A small network was shown many inputs. Here are its activations along a few directions, one row for each input.
Each table varies a few parts of the input and shows all the possible inputs, shuffled.
Descriptions start from the smaller parts, as in this example, which fits no table here: line(4) and (point or ring(11) or (values(2) and ring(8))).
Shared parts are said once, and a part with two or three values counts as separate values.
In the rows, 128 means zero.

Other details of the inputs shift rows strongly along two fixed directions, in all tables alike. That doesn't count.
These rows show it; all are for the same input, with only those details redrawn:
[124 137 115 124 130 121 117 120 149 130 133 134 111 117]
[118 155 145 144 113 175 143 119  88 168  97 113 117 196]
[125 126 104 117 138 110 107 120 170 121 140 141 108  95]
[122 177 134 136 119  96 139 125 138 101 149 134 120 124]
[120 177 140 141 115 116 144 124 122 116 137 127 120 144]
[125 161 121 127 127  93 126 124 155 101 153 139 117 104]
[122 151 130 134 122 139 131 120 123 140 122 126 114 150]
[125 178 129 134 122  81 136 126 151  88 160 138 120 105]

Table:
row 1: [155  74 127 153 141 168 136 157 104 146 116 121 152 151]
row 2: [152 112 138 127 122 159 151 117  94 146  89  87 164 171]
row 3: [135  88  94  97 145 126  83 121 166 149 131 140  93  90]
row 4: [133 135 139 155 130  47 151 141 128  69 148 127 151  86]
row 5: [108 147 160 139  95 110 160 135 101  99 120 111 163 133]
row 6: [125 150 151 137 109 167 136 125  81 165 103 113 105 195]
row 7: [134  66 105  91 155 156  85 121 151 171 114 128  85 116]
row 8: [141 147 141 145 136  88 151 164 117  64 177 145 178 117]
row 9: [129  64 113 128 130 108 110 136 156 128 108 121 134  75]
row 10: [103 107 146 129 121 150 137 125  84 142  99 108 159 159]
row 11: [126 150 150 138 108 167 137 120  82 169 104 118 108 194]
row 12: [119 141 130 129 129 163 139 113 112 151 105 122 118 158]
row 13: [127 103  89 103 151 120 102 106 183 131 138 152 110  74]
row 14: [135 146 136 111 134  97 122 129 134 113 157 131 108 108]
row 15: [137 151 151 133 107 109 151 159 132  69 161 139 176 106]
row 16: [134 122 128 119 135 108 125 153 145  73 170 149 174  91]
row 17: [131 133 143 117 131 136 127 123 111 148 130 124 104 148]
row 18: [124 183 135 134 123 112 149 116 123 105 146 135 133 120]
row 19: [151 132 163 161 104 158 158 163  94 120 120 117 165 157]
row 20: [126  71  85 107 147 165  86 107 168 182 107 142  99 114]
row 21: [123 155 135 137 121 158 136 117 102 159 114 121 121 166]
row 22: [118   7  86 102 173 146  86 123 141 175  86 127 134 102]
row 23: [124 124 105 117 136 118 108 120 164 129 135 138 108 103]
Describe the family of inputs behind these rows.
> point or (values(2) and ring(5)) or (values(3) and line(4))
Which other rows does row 10 become when the ring(5) part takes its other values? List them by row number.
> row 4, row 5, row 9, row 22

Table:
row 24: [111 140  88 110 146  84 131 106 201  78 142 152 134  54]
row 25: [100 110 137 105 116 170 129 101 130 167  69 102 127 138]
row 26: [124 114  94 104 174 102  84 137 178 121 174 162 105  93]
row 27: [132 104 145 144 102 115 139 120 117 158  92  97 111 136]
row 28: [140  32 120 111 157 171 125 140  85 148  83  92 205 178]
row 29: [115 143 124 174 105 160 148 124 104 153  76 115 138 176]
row 30: [157 152 153 178 114 159 160 136  91 162 117 114 132 181]
row 31: [102 138 204 174 110 140 194 168  15 103 119 119 210 170]
row 32: [134 115 105  76 132 121  87 124 170 113 169 164 129  78]
row 33: [168  78 118 101 149 155  89 151 145 146 131 139  94 109]
row 34: [144  91 103 156 139 126 132 113 138 157 103 128 111 126]
row 35: [102 211 153 152 136  56 158 124 103  69 175 141 121 153]
row 36: [163  77  93 110 179 125  85 140 172 148 147 141  90  76]
row 37: [142  86 117 137 103 216 106 145 128 170  88 124 129 162]
row 38: [ 99  99 126  90 120 158 103  90 107 181  95 109 116 142]
row 39: [119 186 189 139 100 184 162 158  38 153 126 121 129 252]
row 40: [124 133 106 103 143 152 102 107 132 155 142 147 134 124]
row 41: [133 179 173 177 124 154 182 123  25 157  93  98 110 229]
row 42: [131 200 170 135 106  13 161 138 112  52 174 107 108  91]
row 43: [113 181 108 112 141  49 128  98 153  69 180 163 140  73]
row 44: [135 116 105  93 128 146 114 127 194  96 150 148 133  71]
row 45: [136  78  81 139 134 183  93 134 168 170 101 130 126 115]
row 46: [120 244 152 148 111  85 185 130 145  46 186 135 161 107]
row 47: [117  76  98 119 115 105  87 119 189 130 101 118 117  64]
row 48: [170 196 166 158  93  58 165 161 143  45 195 143 139 101]
row 49: [ 97  48 102  82 150 142  79 112 142 183  99 118  79 126]
Describe the family of inputs behind these rows.
> values(2) or (line(4) and ring(6))
Which other rows does row 46 become when the line(4) part takes its other values? List them by row number.
> row 24, row 25, row 44

Table:
row 50: [132  56 138 150 127 187 133 159  80 161  85 113 177 174]
row 51: [131 164 143 131 130 145 141 135 106 120 149 133 138 163]
row 52: [ 99 110 132 116 125 179 127 112 102 170  86 113 130 164]
row 53: [140 105 100 119 147 107 102 133 179 118 152 153  98  74]
row 54: [139 105 121 123 131 197 117 130 116 177  97 118 119 175]
row 55: [111 111 127 121 119 159 123 116 128 157  90 114 124 142]
row 56: [120 109 124 117 126 198 122 117 104 179  97 127 139 171]
row 57: [141 141 112 129 139 117 123 134 161 107 154 143 125 104]
row 58: [137 112 100 118 146  63 100 128 183 102 161 144 102  52]
row 59: [110  99 105 119 132 145 114 113 153 149 100 125 120 108]
row 60: [131 132 114 106 147  46 103 130 172  80 184 150 112  52]
row 61: [144 191 203 172  96 105 209 158  46  69 142 101 195 171]
row 62: [130 213 159 149  91  94 165 132 116  75 157 129 155 135]
row 63: [138 134 113 115 133  41 107 132 184  76 178 142 109  50]
row 64: [125 207 160 162  95 129 172 127  95 107 135 125 154 162]
row 65: [126  82 103 111 141 123 105 111 150 151 105 122 109 112]
row 66: [114  92 119 115 144 153 117 109 102 170  92 114 117 156]
row 67: [134  96 110 105 150 139  99 133 148 144 142 149 103 111]
row 68: [123  76  98 120 149 135 107 108 144 164  95 123 107 116]
row 69: [135 224 179 162  92  97 174 145  90  84 161 125 127 165]
Describe the family of inputs behind these rows.
> values(2) or (values(3) and ring(6))
What sort of input is row 50?
> values(2)

Table:
row 70: [151  87  81 112 142 129  96 144 224  98 158 162 140  36]
row 71: [116 130 101 100 153 128 106  90 144 149 130 130  97 122]
row 72: [105 154  89 109 138  68 106 104 198  92 152 153 112  63]
row 73: [114 188 173 135 121  44 181 123  81  55 157 110 175 129]
row 74: [144 142 171 165 103 106 166 151  74 119 109  90 138 167]
row 75: [144  96 130 136 146 198 120 152  83 171 120 139 124 184]
row 76: [129 100  73 111 136 116  96 103 219 134 117 143  87  51]
row 77: [119 196 167 173  79  62 184 135 111  61 135 110 174 107]
row 78: [107 111 140  67 111 137  91 124 137 136 135 130 106 107]
row 79: [122  47 128 132 160 143 113 133  94 167  94 115 120 146]
row 80: [141 109 108  97 156 156 109 131 143 126 151 147 149 120]
row 81: [124 116 114 127 151 137 105 122 122 178 123 138  79 143]
row 82: [148 162 147 152 109 138 141 123 105 157 115 109  83 174]
row 83: [121 205 145 147 109 113 164 146 130  63 178 149 176 134]
row 84: [ 96  87 130 136 118 168 134 111  91 171  64 104 157 170]
row 85: [166 116 148 149 114 205 135 157  91 172 109 119 130 196]
Describe the family of inputs behind these rows.
> point or (values(3) and ring(5))

Table:
row 86: [164 175 134 139 129 128 138 168 147  71 200 166 156 117]
row 87: [116  83  90  83 145 166  79 101 158 183 103 132  87 123]
row 88: [126 158 120 120 144  38 137 129 163  50 184 146 150  58]
row 89: [133 128 158 142 113  90 150 157 107  84 144 119 165 119]
row 90: [111  65  77  90 164 154  74 103 168 177 110 142  91 106]
row 91: [144  14  85 106 165 160  83 129 151 181  94 125 113 104]
row 92: [124 151 160 155 100 113 163 145 103  93 124 112 173 136]
row 93: [111 140 184 152 100 205 177 131  19 170  71  92 172 236]
row 94: [127 159 118 120 116 111 118 112 164 122 140 134 101 102]
row 95: [123  55  72 106 153 163  77 106 181 186  93 139  88  98]
row 96: [131 187 139 142 126  50 140 133 142  72 179 143 112  94]
row 97: [131 169 144 157 113  85 162 131 122  84 138 121 152 123]
row 98: [123 181 183 151  95 202 164 119  37 191  83  93 103 248]
Describe the family of inputs behind these rows.
> point or (values(3) and line(4))
Which other rows does row 95 become when the values(3) part takes its other values? List them by row number.
> row 90, row 96

Table:
row 99: [113 136 160 149 120 142 155 119  50 165  88 109 129 187]
row 100: [124 190 166 146  81 120 154 144  99  99 135 117 149 161]
row 101: [142  91 111 112 135  70 104 122 164 113 141 125 109  71]
row 102: [116 150 121 145 114 101 138 131 154  93 146 141 148 108]
row 103: [131  79 125 122 127 136 109 126 118 159  93 107 104 142]
row 104: [144 107 102 105 158  98  96 138 167 106 183 151 124  75]
row 105: [151  95 107 132 151 173 107 131 133 171 116 129 126 150]
row 106: [126 103 125 112 127 137 115 130 142 132 112 109 124 115]
row 107: [122 104 106  93 154  82 105 118 174 101 152 133 139  57]
row 108: [115  79 123 114 141 131 110 123 108 162  97 115 115 148]
row 109: [148  98 124 123 136 171 103 150 127 162 121 124 112 148]
row 110: [134 108 117 126 149 153 113 136 118 147 141 142 121 123]
row 111: [126 132 144 143 117  70 137 133 134  97 138 124 113 102]
row 112: [135 147 126 137 130 107 146 136 151  86 152 147 140 113]
row 113: [113 195 120 112 123  92 112 103 160 101 158 141  77 121]
row 114: [121 148 138 135 100 102 131 140 152  95 146 137 138 100]
row 115: [143 116 118 140 142 171 118 144 118 157 115 127 127 168]
row 116: [128 103 124 120 130 139 123 122 140 140 108 117 124  97]
row 117: [111 100 121 103 145 131 113 125 134 131 115 118 134 118]
row 118: [134 110 119 116 147 145 107 147 124 136 148 136 122 137]
row 119: [142 149 141 143 126 106 130 156 145  98 166 140 120 106]
row 120: [105 103 101 105 140 210  92  93 135 228  73 127  57 174]
row 121: [119 102 115 134 139 168 133 113 119 164  85 112 136 136]
row 122: [121 151 131 118 118  96 124 124 136  98 157 139 153 107]
row 123: [138 114 107 106 117  96 102 130 181 106 153 140 134  67]
row 124: [119 136 126 150 129  70 142 126 138  96 136 128 126 109]
row 125: [114 156 150 150 115 160 161 125  81 140  92  94 150 193]
row 126: [155 107 111  99 133 106 112 133 176 105 158 142 125  76]
row 127: [127  88 104 101 152  63 100 117 160 113 147 136 119  69]
row 128: [115 105 115 117 128 147 111 119 129 145 117 142 138 113]
row 129: [149 112 111 100 131  99 110 143 179  87 160 145 121  75]
row 130: [121 170 152 160 111  97 163 130  84 110 118 105 136 175]
row 131: [120 144 144 134 118  96 141 134 147  92 140 120 132  93]
row 132: [120 106 108 129 120 170 117 127 126 155  97 122 140 158]
row 133: [113 161 143 127 132  84 146 123 125  87 147 130 147  91]
row 134: [121 118 119 144 117 177 133 118 110 164  92 125 143 156]
row 135: [135 180 167 132 115 128 163 128  81 103 151 126 153 172]
row 136: [134  67 113 123 135 131 106 117 131 164  94 120 100 106]
row 137: [147  73  87 127 163 164  95 132 159 167 117 146 117 106]
row 138: [139 228 200 169  79 133 204 143  52  97 137 117 150 193]
row 139: [121 132 108 102 137 177 102  85 139 205 102 123  73 164]
row 140: [106 147 135 127 117  99 128 133 141  94 152 146 148 106]
row 141: [139 116 123 128 131 175 133 132 114 145 105 126 135 174]
row 142: [123 172 152 169 113  98 171 120  81 116 116 113 136 158]
row 143: [136 101  97 123 146  70 113 115 164 110 138 129 123  81]
row 144: [150 110 124 132 136 150 113 143 134 147 134 136 113 115]
row 145: [133  94 119 108 133 137 113 120 148 143 114 110 126 102]
row 146: [149 160 130 132 128 104 148 128 139  88 157 140 148 122]
row 147: [131 156 140 114 129  99 139 140 128  74 168 143 141 121]
row 148: [151 142 154 143 118 168 136 144  91 159 126 113 126 177]
row 149: [133 165 153 171 124 161 157 146  89 140 124 125 138 190]
row 150: [115 171 112 116 128 135 121  95 143 160 125 140  71 124]
row 151: [130 108 120 124 111 148 115 127 141 145 113 134 129 107]
row 152: [110 133 139 133 132  65 136 130 124 100 142 133 125 107]
row 153: [132 105 122 112 141 155 125 123 119 136 127 144 129 124]
row 154: [133 158 169 147 100 165 166 143  86 132 116 119 133 183]
row 155: [123 247 183 179  76 111 198 130  61  89 142 110 177 201]
row 156: [127 166 131 137 126  89 151 121 136  91 143 116 154 111]
row 157: [127 147 132 134 140 104 129 150 132  97 177 147 128 112]
row 158: [103  65 119 109 150 182 110 118 122 182  80 115 127 139]
row 159: [122  66 117 107 145 204 113 126 113 180  95 135 120 161]
row 160: [110 113 131 118 117 170 115 128 104 156 104 124 142 167]
row 161: [142 111 113 130 139 159 133 122 131 140 114 141 133 130]
row 162: [113 147 127 142 131  94 146 126 150  91 137 124 144 101]
The inputs of row 135 and row 147 match in every part but one. If row 156 is changed in the same way as row 135 into row 147, which row does it become?
> row 125
The inputs of row 154 and row 126 match in every part but one. If row 119 is changed in the same way as row 154 into row 126, which row does it become?
> row 148
Describe the family of inputs behind these rows.
> values(4) and (point or (values(3) and line(5)))
Which other rows does row 112 become when the values(4) part takes its other values? List them by row number.
> row 141, row 146, row 161
Which other rows does row 110 become when the values(3) part takes its other values? List them by row number.
> row 137, row 144
Which other rows does row 153 become when the values(3) part takes its other values? List them by row number.
> row 138, row 161
Which other rows does row 114 become when the values(4) part takes its other values? List them by row number.
> row 100, row 123, row 151
